A small network was shown many inputs. Here are its activations along a few directions, one row for each input.
Each table varies a few parts of the input and shows all the possible inputs, shuffled.
Descriptions start from the smaller parts, as in this example, which fits no table here: one of 6 places along a line, together with either a single point or one of 9 places along a line or (one of 3 separate values, together with one of 8 places around a ring).
Shared parts are said once, and a part with two or three values counts as separate values.

A family of inputs:
row 1: [ -9   9 -29 -12 -44  -8 -23  20   4   0  -1 -36  14 -23 -18   4 -28 -24
   4]
row 2: [ -8   6  11 -12 -11  17  15 -11  18  -8  24   6  24  14 -23   7   7 -33
 -16]
row 3: [ 23 -17  11  28  35   2  14  -3 -10  19  -6  14 -15 -13  14   6  27  44
   4]
row 4: [-15  -4 -26 -10 -37  -3 -18  19   3   6  -7 -21  20 -20   2   5 -24 -34
  -3]
row 5: [-27  18 -51 -13   1  -4 -26   8 -31  -3 -21 -25 -20 -24 -11  -9 -19  10
  12]
row 6: [  2  13   9 -15  53  24 -11 -15  -7  -6   2  29  -6  36  -9 -13  -2   6
 -13]
row 7: [ 29 -16  17  20  38  -4  20   2  -7  21 -10  20 -14   8  20   5  13  48
 -11]
row 8: [-22  20 -39   6  15  11 -32  17 -20   7 -25 -14 -10  -5  12 -16 -27   6
  -9]
row 9: [-21  42  79  19 -23 -42   2  -8   5 -14   7 -44   1  17  45 -19  -8 -29
  62]
row 10: [-27  17  -8 -14  11  17  10 -25 -22 -26  16  -4 -35  -9 -29  -9  -1   1
 -13]
row 11: [-22   8 -12 -17  20  20   6 -21 -16 -28  11   4 -28   8 -20 -12   7   5
 -11]
row 12: [-42  42  63  14  16 -33  -3  -6 -36 -17 -24 -36 -39  26  48 -31  10   0
  64]
row 13: [ 42 -35  25  22 -14 -10  21   3  27  17   9  15  24  -6   7  16  23   8
   3]
row 14: [-12  -1   4  -7 -29   7  14 -17  12 -18  21   9   7   9 -32   7   1 -38
 -12]
row 15: [ 24 -28   9  13 -48 -22  34   1  16   5  21  -8   1 -28 -27  12  23  18
  16]
row 16: [-17  18  -1 -10  30  28  -5 -20  -7 -28   1  10 -21  10 -11  -5   6   5
 -18]
row 17: [ -1 -16  -9  12  -2 -21  38  -8  -9   4   6  -2 -38 -32  -9  -7  21  51
   3]
row 18: [ 49 -30  31  17  -4 -16  20  13  22  22  11  26  32   8  10  24  16  13
  -1]
row 19: [  8   3  18  -4  -1  20  11 -18  24  -9  14  16  23  16 -11   8  -6 -43
 -18]
row 20: [ -3  19  -3 -11  44  21  -6 -18  -8 -15   5  22 -12  27 -10  -7   7   3
 -11]
row 21: [ 16   3  27  -8  12  15   5  -1  15  -7  21  25  37  34 -12  10  -7 -36
 -20]
row 22: [ 14  -4  -3  21  11  -4  21  -4  -8  18  -2  16 -24 -12   6  -2  26  54
   6]
row 23: [ -4   0 -19 -16 -27   4 -32  24  19   1 -13 -17  29  -9  13   5 -19 -28
  -7]
row 24: [  9 -11  -7 -14  -5   2 -31  22  22  21 -20   3  41  12  21  -3 -35 -35
  -9]
row 25: [  6  -9 -20 -10 -15   0 -31  17  18   5 -17  -5  37   7  18   8 -28 -30
  -1]
row 26: [ -4  -5   6 -21 -37  11  15 -26   6 -25  27 -10   2  -4 -36   5   1 -35
  -8]
row 27: [ 26 -23  19  17 -29 -18  29  13  21  18  17   9  16 -11   1  19  28  13
  -5]
row 28: [-14  11 -42  -1  30   2 -35  16 -13  14 -31  -1  -6  11  17 -11 -18  -1
   1]
row 29: [  3 -19  -5  14   5 -10  29  -9 -12   9  -1   5 -33 -23   2   3  26  52
   5]
row 30: [-26   5 -46 -12   9   2 -36  11 -23  -6 -19 -17 -15 -13   7 -12 -16   6
   4]
row 31: [ -3  11 -20 -11  40  14 -44  15 -13  16 -37   5   2   7  24 -10 -31   7
  -3]
row 32: [ 25 -30  13  14 -41 -24  28   6  10   9  20   6   8 -19 -10  21  29  14
   5]
Question: What is each input in this table made of?
Answer: one of 2 separate values, together with either a single point or (one of 3 separate values, together with one of 5 places along a line)
Question: Which other rows does row 6 become when the choice among 2 separate values takes its other values? List them by row number.
Answer: row 21
Question: Which other rows does row 19 become when the choice among 3 separate values takes its other values? List them by row number.
Answer: row 13, row 25

A family of inputs:
row 33: [-35  35  29   5  16 -19   1  -4 -38  -7 -14 -29 -50   9  21 -26   4  32
  39]
row 34: [ 14  -5  40  17  30 -14  17 -14 -19   0  12  14 -29  -5   1  -3  33  49
  15]
row 35: [ 47 -45  26  33  19 -29  58 -15 -17  31  14  30 -29 -31 -11  17  64  87
   0]
row 36: [ 21 -12  31  34  25  -2  57 -12 -10  21   9  22 -43  -8   6   2  51  70
   2]
row 37: [ 23 -24  36 -10 -40   0  24   1  34   3  33   2  45   7 -21  15  -8 -46
 -11]
row 38: [-20  12  12 -11 -57   3  -8   9  25 -31  12 -43  24   1   4  -5 -25 -63
   7]
row 39: [-40  31 -15   0  55  -3 -34   5 -37   3 -32  -8 -37  10  29 -32 -27  24
  21]
row 40: [ 40 -32  22  11 -48   0  27   2  49  10  32  15  47  -6 -11  32  24 -28
  -7]
row 41: [-27  10 -32 -27 -19   5 -46  23   4  -9 -14 -24  36  15  10  -5 -48 -71
 -21]
row 42: [-54  51 -82 -20  76  22 -71  -7 -52 -15 -50  11 -44  11   6 -27 -30  19
  -1]
row 43: [ 64 -54  12  12 -48  -7  48 -13  48  16  24  27  54 -19 -22  40  34 -14
 -14]
row 44: [-33  30 -80 -44  -8  44 -74  25  13 -22 -26 -15  26  16 -13 -10 -73 -59
 -29]
Question: What is each input in this table made of?
Answer: one of 2 separate values, together with one of 6 places along a line
Question: Changing only the place on the line of 6 turns row 41 into row 44. The same change can be made to row 39. Which row results?
Answer: row 42
Question: Which other rows does row 40 become when the choice among 2 separate values takes its other values? List them by row number.
Answer: row 36

A family of inputs:
row 45: [ 29 -18  27  14 -35  17  31   5  60   1  27  20  48  -3   4  17 -10 -19
 -33]
row 46: [ 11 -19  24   5  -3 -39  22  -4 -39  17  -9 -14 -20 -22  28  -5   5  34
  10]
row 47: [-59  46 -35 -29  50   6 -70  21 -44 -48 -38 -41 -48   9  28 -57 -68 -24
   4]
row 48: [-11  16  41  -9 -41 -28  21 -20 -11  -6  21 -13  -5   0 -30   7  29 -16
  27]
row 49: [ -6  -6 -59 -36  10  17 -39  18  28  19   3  24  54  26 -17   6 -47 -56
 -39]
row 50: [ 25  -7 -16  34   5  -6  30  11   8  26 -23  27 -15 -24  17   0  25  63
   5]
row 51: [ 32 -15  57   4  26  16  31 -28 -21 -18  25   6 -15  -2 -14  -9  10  21
  -8]
row 52: [ -4  -3  21  -5 -19  11  31 -24  29 -32  41   8  -6  -8 -38   8  37 -12
  -2]
row 53: [ 10 -17  33   8 -38 -39 -12  14  26  33  -4 -13  45 -10  31  21   4 -41
  23]
row 54: [ 20  16  43  22  34  22   9 -25  -2  -8   6  44 -14   5  -1   9  41  25
  11]
row 55: [  1  19  44  20  27 -23  -9 -22 -25   7  -8  12 -19  28  11   2  50  39
  36]
row 56: [-14  22 -71 -27  51  31 -27  10 -24  37 -22  48 -15  21 -16   2 -17  16
 -31]
row 57: [ -1  -9  49  14  29 -39   5 -20 -30 -10  16  -8 -28   5   4 -24  30  10
   8]
row 58: [ 20 -35 -21  11 -59  -4  40  12  11  10  -8 -22  10 -37 -26  28  19  13
   7]
row 59: [ 13 -12  51   8 -18  13  22 -24  49 -25  22  15  47  18   1   7  14 -44
 -11]
row 60: [ 28 -25  -6  12 -36  18  33   1  31 -26  39  11   1 -17 -36  18  11   8
  -6]
row 61: [ 33 -39   2  13   1 -14  37  24 -18  20  -8 -10 -18 -37  11  -1   8  38
 -18]
row 62: [ -2  -3 -86 -39  -3  23 -39  -1 -15   1   5  12  26   3 -51  31 -22 -22
 -20]
row 63: [-67  70 -45 -13  45  26 -82  14 -42 -21 -55 -25 -39  29  43 -32 -33  -2
  15]
row 64: [-53  54 -24 -33 -13  22 -61  17  -7 -36 -47 -51  23  35  39 -20 -82 -89
  17]
row 65: [  5  13  19  17   0 -21  18  -4 -24  45 -15   9 -20  -6  30   1  17  56
  35]
row 66: [-83  52 -62 -29 -12  17 -63   7 -13 -47 -31 -54 -24   5  -3 -29 -45 -52
  11]
row 67: [ -4   1  58  -1 -17 -32   5  -3  25  -1  28 -13  36  35  15  -2  12 -40
  20]
row 68: [ 12 -15   2  -5 -55 -33  14  -5  -5  15   6 -23  -6 -18 -14   9  14  10
  39]
row 69: [ 27   0   8  29  29  22  23   2  29  18  10  41 -28  -7  -8   3  19  50
  -5]
row 70: [-12 -18 -67 -24  54  15 -33   2 -29  14  -5  19  -1   4 -25 -12 -28  10
 -57]
row 71: [ 17 -35  13  23  20  12  37  -3   6  -9  18   9 -16 -22  -1   5  15  36
 -43]
row 72: [ 35 -35   0  14 -35 -10  27  25  48  24   7 -17  50 -11  18  17  -7 -11
   4]
Question: Changing only one part turns row 62 into row 56. The same change can be made to row 48. Which row results?
Answer: row 55
Question: What is each input in this table made of?
Answer: one of 4 places along a line, together with either one of 2 separate values or one of 5 places around a ring
Question: Which other rows does row 70 become when the choice among 2 separate values takes its other values? List them by row number.
Answer: row 47
